These are the activations of a small neural network, seen along a few directions. Each row is one input.
Each table varies a few parts of the input and shows all the possible inputs, shuffled.
A made-up example of a description, with smaller parts first: ring(5) and (point or line(11) or (values(2) and line(6))).
Shared parts are said once, and a part with two or three values counts as separate values.
(in the rows, 128 means zero)

A family of inputs:
R1: [110 129 174 107  77 149  97 135  47 118 124 151 128 171]
R2: [154 111 101 102  52  83 107  70 150 124  93 172  95 126]
R3: [ 51 101 117 134 225 131 175 161 170 120 114  79 128  77]
R4: [201 149 132 128 139 133 186 124 181 160 131  87 117  90]
R5: [ 69  83  69 138 201 110 139 131 185 118 118 109 133 102]
R6: [145 109 132 110  31  82 108  88 154 154 103 157  84 119]
R7: [181 153 147 142  81 130 101 109  72 137 160 158 125 162]
R8: [186 175 128 139 165 153 161 143 117 125 163 108 149 116]
R9: [205 153 117 148 166 146 158 128 147 147 153 113 146  99]
R10: [186 158 155 147 168 167 166 150  92 118 166 114 152 148]
R11: [184 174 131 127 151 152 154 145 158 150 133  83 134  99]
R12: [172 162 119 111  52 117 113 109 167 150 123 130  87 107]
R13: [ 28  87 136 135 199 124 119 162  82  80 134 151 162 157]
R14: [161 171 166 133  69 145  99 117  74 133 128 137 111 152]
R15: [179 167 175 147 150 165 161 163  92 139 150  93 150 151]
R16: [215 154 121 143  62 104 106 109 100 128 151 134 123 161]
R17: [ 48  84  70 119 158 110 113 118 178 122 109 136 130 123]
R18: [179 179 158 144 153 161 158 155 114 140 137  96 137 105]
R19: [197 171 133 129  49  99 103 121 109 142 140  99 120 163]
R20: [ 50  79  98 123 147 113 108 138 171 140  85 124 119 107]
R21: [ 70  86 103 141 244 117 175 146 163 117 136 102 141  89]
R22: [ 61  87  93 132 185 114 134 158 191 139 109  89 128 102]
R23: [ 12 106 128 119 159 142 102 151 137 114 103 131 144 143]
R24: [187 148  93 115  64 116 118  94 156 134 135 151  98 125]
R25: [115 104 161 106  28 113  80 102  94 133 105 171 117 147]
R26: [ 18  96 178 136 192 129 115 176  94  98 129 137 147 150]
R27: [125 120 159 127  93 144  99 113  44 106 138 178 135 170]
R28: [215 134 106 133 152 132 193 114 171 146 144 106 129  90]
R29: [113 109 130  93  45 122  88  82  95 103 112 186 122 155]
R30: [ 21 100 113 133 182 137 104 129 136 105 114 157 149 134]
The inputs of R5 and R22 match in every part but one. If R16 is changed in the same way as R5 into R22, which row does it become? -> R19
What is each input in this table made of? -> values(2) and (line(4) or line(5) or ring(6))

A family of inputs:
R31: [178 153 136 126  67 123 111 112 105 123 139 142 120 140]
R32: [252 182 132 138 129 145 172 132 147 155 163  86 128 116]
R33: [157 140 146 117 105 141 124 126 109 118 131 119 122 141]
R34: [114 117 133 135  80 113 101 113 106 126 121 160 117 132]
R35: [132 132 141 111 109 138 128 120 112 134 121 136 118 134]
R36: [ 83 117 109 108 151 128 106 119 135 109 109 138 137 135]
R37: [ 98 121 134 133 149 137 130 142 142 133 119 128 131 119]
R38: [ 91 109 118 121 155 120 123 125 136 132 116 124 131 137]
R39: [ 97 112 134 155 159 132 142 149 137 131 138 124 127 116]
R40: [144 138 126 130  52 109  95 108 106 125 136 159 113 145]
R41: [ 91 100 112 139 192 124 162 148 153 127 129 104 134 104]
R42: [ 99 116 115 124 189 127 143 141 147 123 115 116 155 116]
What is each input in this table made of? -> point or ring(5) or line(6)

A family of inputs:
R43: [ 84 119 123 131 152 126 120 137 124 117 126 131 136 131]
R44: [107 122 135 126 106 122 107 123 109 119 123 142 126 141]
R45: [229 168 131 137 106 138 148 118 129 148 154 115 124 121]
R46: [118 117 121 129 159 130 145 135 141 127 131 122 132 123]
R47: [113 123 122 139 159 131 141 137 145 132 126 111 129 111]
R48: [ 90 110 118 129 153 128 125 132 133 120 122 138 135 122]
R49: [ 83 115 117 129 146 129 119 133 139 124 119 132 129 121]
R50: [103 117 122 128 147 127 136 139 147 125 122 122 131 120]
R51: [148 137 143 118 106 129 128 125 115 127 130 129 125 138]
R52: [ 98 113 118 127 153 130 130 132 137 121 123 131 134 125]
R53: [108 120 125 123 102 115 104 119 121 125 119 141 121 138]
R54: [149 135 132 126 103 126 122 118 122 134 126 127 118 129]
R55: [134 125 129 122 117 122 128 119 120 124 129 136 125 133]
R56: [129 132 129 123  76 120  96 107 113 128 118 147 116 143]
R57: [103 122 130 127 151 130 137 143 135 120 128 121 135 129]
R58: [225 175 134 138 100 137 142 122 135 152 147 110 122 118]
R59: [111 123 124 130 152 133 138 136 145 133 125 117 125 116]
R60: [224 176 140 138 105 142 145 125 118 150 151 111 128 124]
R61: [ 92 117 117 131 147 124 125 136 138 123 121 126 130 119]
R62: [156 142 140 126  83 125 108 114 101 130 130 139 122 145]
R63: [117 124 127 136 176 136 150 149 143 128 131 106 139 117]
R64: [129 126 134 121 112 123 127 124 132 129 121 131 121 128]
R65: [155 139 135 119  76 126 111 112 117 135 124 140 114 135]
R66: [114 126 132 133 156 139 139 141 133 129 131 119 133 124]
R67: [130 131 138 125  83 117  99 113 103 122 124 150 126 152]
R68: [153 129 134 120 110 130 131 118 120 130 130 136 124 130]
R69: [112 115 124 122 108 115 109 115 116 118 123 146 127 142]
R70: [159 137 130 118  83 129 113 107 110 132 129 145 118 139]
R71: [119 118 116 134 178 123 149 141 146 124 133 109 139 119]
R72: [131 129 138 123 116 129 128 128 116 126 126 131 126 134]
R73: [107 115 119 126 153 131 139 136 138 122 128 127 133 123]
R74: [ 93 119 124 135 151 131 125 140 125 122 126 126 136 126]
R75: [114 121 121 133 170 133 148 143 153 132 126 105 134 110]
R76: [134 125 131 117  84 119 104 108 111 125 123 155 122 145]
R77: [117 125 132 136 163 136 146 144 136 127 132 115 137 119]
R78: [120 119 122 132 165 130 149 137 143 126 132 119 136 117]
The inputs of R63 and R71 match in every part but one. If R44 is changed in the same way as R63 into R71, which row does it become? -> R69
What is each input in this table made of? -> values(3) and (point or ring(5) or line(6))
Change only the ring(5) part in R62. List by row number the other rows that result. -> R44, R51, R67, R72
Change only the values(3) part in R48. List by row number the other rows that result. -> R43, R49

A family of inputs:
R79: [184 150 148 131 127 147 153 133 115 139 140 112 133 123]
R80: [118 131 131 138 133 127 118 131 107 122 134 134 137 137]
R81: [ 74 120 120 135 157 129 119 143 133 120 122 126 137 126]
R82: [143 124 124 112  73 110 114 104 142 134 114 142 110 130]
R83: [ 64 103 122 126 149 125 115 136 134 118 110 132 127 125]
R84: [ 96 125 137 127 175 141 151 156 140 126 128 106 140 119]
R85: [101  86  84 140 217 123 170 131 173 117 139 123 141  94]
R86: [143 129 114 125  95 115 118 109 147 139 117 132 108 118]
R87: [171 149 121 131 117 125 138 125 151 143 132 110 119 115]
R88: [177 152 138 133 116 136 132 127 111 129 145 124 135 136]
R89: [146 130 140 110  74 123 110 107 108 125 125 158 119 150]
R90: [109 117 130 126 120 124 115 123 106 118 130 145 129 142]
R91: [142 142 145 130 151 142 147 146 115 129 141 110 139 135]
R92: [ 55  95 128 115 134 123 109 132 136 118 100 139 123 132]
R93: [ 83 121 125 136 169 133 130 151 138 123 124 112 138 124]
R94: [158 142 115 134 105 117 122 115 146 140 129 124 119 120]
R95: [176 147 131 130 127 133 154 133 153 148 130 101 120 108]
R96: [103 109 135 117 105 120 109 119 105 117 118 149 126 145]
R97: [152 132 131 125  94 128 115 110 107 127 132 150 122 136]
R98: [133 139 135 134 143 135 132 139 112 125 140 119 136 138]
R99: [160 144 133 134 106 131 118 118 108 131 139 139 130 135]
What is each input in this table made of? -> point or (line(4) and line(5))
A walk changes only the line(4) part. It starts at R95 and steps to R79. List the rest of the walk in order. -> R91, R84

A family of inputs:
R100: [164 145 137 130 137 137 159 135 139 144 125 109 130 109]
R101: [149 135 136 106  65 120 111 102 109 137 114 149 105 144]
R102: [173 142 127 133 148 137 149 121 140 124 138 118 131 126]
R103: [166 128 131 139 117 140 134 127 106 124 141 128 143 131]
R104: [162 159 130 140 145 131 143 126 147 138 127 111 129 120]
R105: [147 140 134 129  86 119 101 127 118 134 135 136 126 138]
R106: [159 145 136 119 112 121 139 139 110 135 143 113 130 131]
R107: [158 124 134 118  76 115  93  89 115 119 123 151 128 157]
R108: [ 18  73 107 130 230 133 141 161 161 103 120 128 139 105]
R109: [ 14  81 119 124 224 125 143 161 154 110 111 106 138 106]
R110: [145 132 123 121  57 123 109 101 114 137 122 153 106 134]
R111: [141 152 137 117  91 133 124 130 115 142 131 142 108 136]
R112: [  8  82 104 138 220 128 131 152 170 106 112 109 144 107]
R113: [156 150 135 149 117 132 135 129 109 137 139 120 126 131]
R114: [158 132 129 127  95 125 107 120 112 132 140 147 137 146]
The inputs of R114 and R105 match in every part but one. If R102 is changed in the same way as R114 into R105, which row does it become? -> R104
What is each input in this table made of? -> values(3) and (point or line(4))
